Small tables with named rows and columns. After each table, cells are looked up by row and column.

Nase:
         Lav  Bevuge
Zul       62     -30
Kineb    -17      39
Ganagod   52     -26
Zagopu   -39      64
Figi      66     -66
Dera     -46      69
Bobufi   -64      71
Solid     62     -57
Zan       29     -17
Korumu    94     -64
Biv      -84      84
Zurut    -31      61
Tiboz    -74      83
Mevulu   -21      40

What is the Bevuge of Figi in Nase? -66
What is the Bevuge of Mevulu in Nase? 40
What is the Lav of Korumu in Nase? 94
What is the Bevuge of Zurut in Nase? 61
What is the Bevuge of Solid in Nase? -57
What is the Lav of Ganagod in Nase? 52
What is the Bevuge of Zan in Nase? -17
What is the Bevuge of Tiboz in Nase? 83
What is the Bevuge of Zul in Nase? -30
What is the Bevuge of Kineb in Nase? 39
What is the Lav of Mevulu in Nase? -21

Dum:
	Govatoz	Gor	Monud	Pegubu	Digu	Nis	Parazi	Soku	Nibe
Kez	43	39	78	45	57	37	39	22	25
Dipir	47	39	13	30	29	37	39	85	64
Rak	47	54	59	88	29	37	69	36	37
Kanev	47	39	13	21	29	37	39	61	60
Mupet	47	54	56	87	29	37	74	36	37
Dazukan	41	39	49	24	75	37	22	31	37
Beg	49	39	49	30	6	70	43	36	52
Dugis	47	39	49	30	17	84	39	31	37

Gor of Mupet = 54
Monud of Mupet = 56
Nis of Dazukan = 37
Monud of Dugis = 49
Digu of Kez = 57
Gor of Kanev = 39
Govatoz of Kez = 43
Pegubu of Dipir = 30
Pegubu of Dugis = 30

Rini:
         Mipur  Ponele  Vezamu  Reravu  Gisudok  Tepi  Vipuv  Nuloz
Digan     2674    5390    2450    4346     3993  2388   4086   3038
Mus       7179    4361    5123    3449     3212  4126   5146   3807
Zibapo    4731    3362    3703    4458     4631  4104   4702   4594
Filaluf   4480    4365    5267    3762     3814  3810   3934   4360
Donu      9152    4893    1744    3354     3966  5121   3612   3954
Vodolum   7559    5593    6741    7907     2322  6000   6901   1768
Momu      3499    4801    4367    6154     3285  5767   3828   3416
Lub       3673    4506    2888    4386     4381  4824   4429   3771
Pon       3713    3709    4554    4817     3810  5675   4005   4896
Tir       4493    4388    2662    2368     2872  3946   4754   4444
Vaz       5409    4938    2936    1587     6118  3055   4320   6472

Vipuv of Momu is 3828
Nuloz of Digan is 3038
Vezamu of Digan is 2450
Gisudok of Mus is 3212
Nuloz of Zibapo is 4594
Vezamu of Tir is 2662
Reravu of Tir is 2368
Nuloz of Mus is 3807
Reravu of Vodolum is 7907
Mipur of Vodolum is 7559
Nuloz of Vodolum is 1768
Vipuv of Tir is 4754
Nuloz of Momu is 3416
Vipuv of Vaz is 4320
Gisudok of Vaz is 6118
Tepi of Filaluf is 3810
Ponele of Vodolum is 5593
Reravu of Vaz is 1587
Tepi of Tir is 3946
Vipuv of Donu is 3612

Table Fime
	Mil	Mirase	Donofeb	Vivuvi	Nuleta	Tizu
Fera	1.87	3.51	1.60	1.84	1.73	3.11
Kalozer	0.84	1.99	-0.42	3.06	1.55	-0.40
Kizu	2.16	2.10	3.06	1.31	1.83	3.10
Zoz	-0.35	-5.94	4.37	3.36	1.10	-5.94
Saso	1.17	-9.46	3.17	1.70	2.18	-7.00
Topem	-0.06	7.79	-5.65	4.88	1.21	0.40

What is the Vivuvi of Zoz in Fime? 3.36
What is the Tizu of Topem in Fime? 0.40
What is the Vivuvi of Kizu in Fime? 1.31
What is the Nuleta of Kalozer in Fime? 1.55
What is the Mirase of Kalozer in Fime? 1.99
What is the Nuleta of Zoz in Fime? 1.10
What is the Donofeb of Fera in Fime? 1.60
What is the Donofeb of Kalozer in Fime? -0.42
What is the Vivuvi of Topem in Fime? 4.88
What is the Vivuvi of Saso in Fime? 1.70
What is the Nuleta of Fera in Fime? 1.73
What is the Nuleta of Saso in Fime? 2.18
What is the Mil of Fera in Fime? 1.87
What is the Donofeb of Kizu in Fime? 3.06
What is the Donofeb of Topem in Fime? -5.65
What is the Vivuvi of Kalozer in Fime? 3.06
What is the Donofeb of Zoz in Fime? 4.37
What is the Mil of Topem in Fime? -0.06
What is the Mirase of Topem in Fime? 7.79
What is the Tizu of Kizu in Fime? 3.10

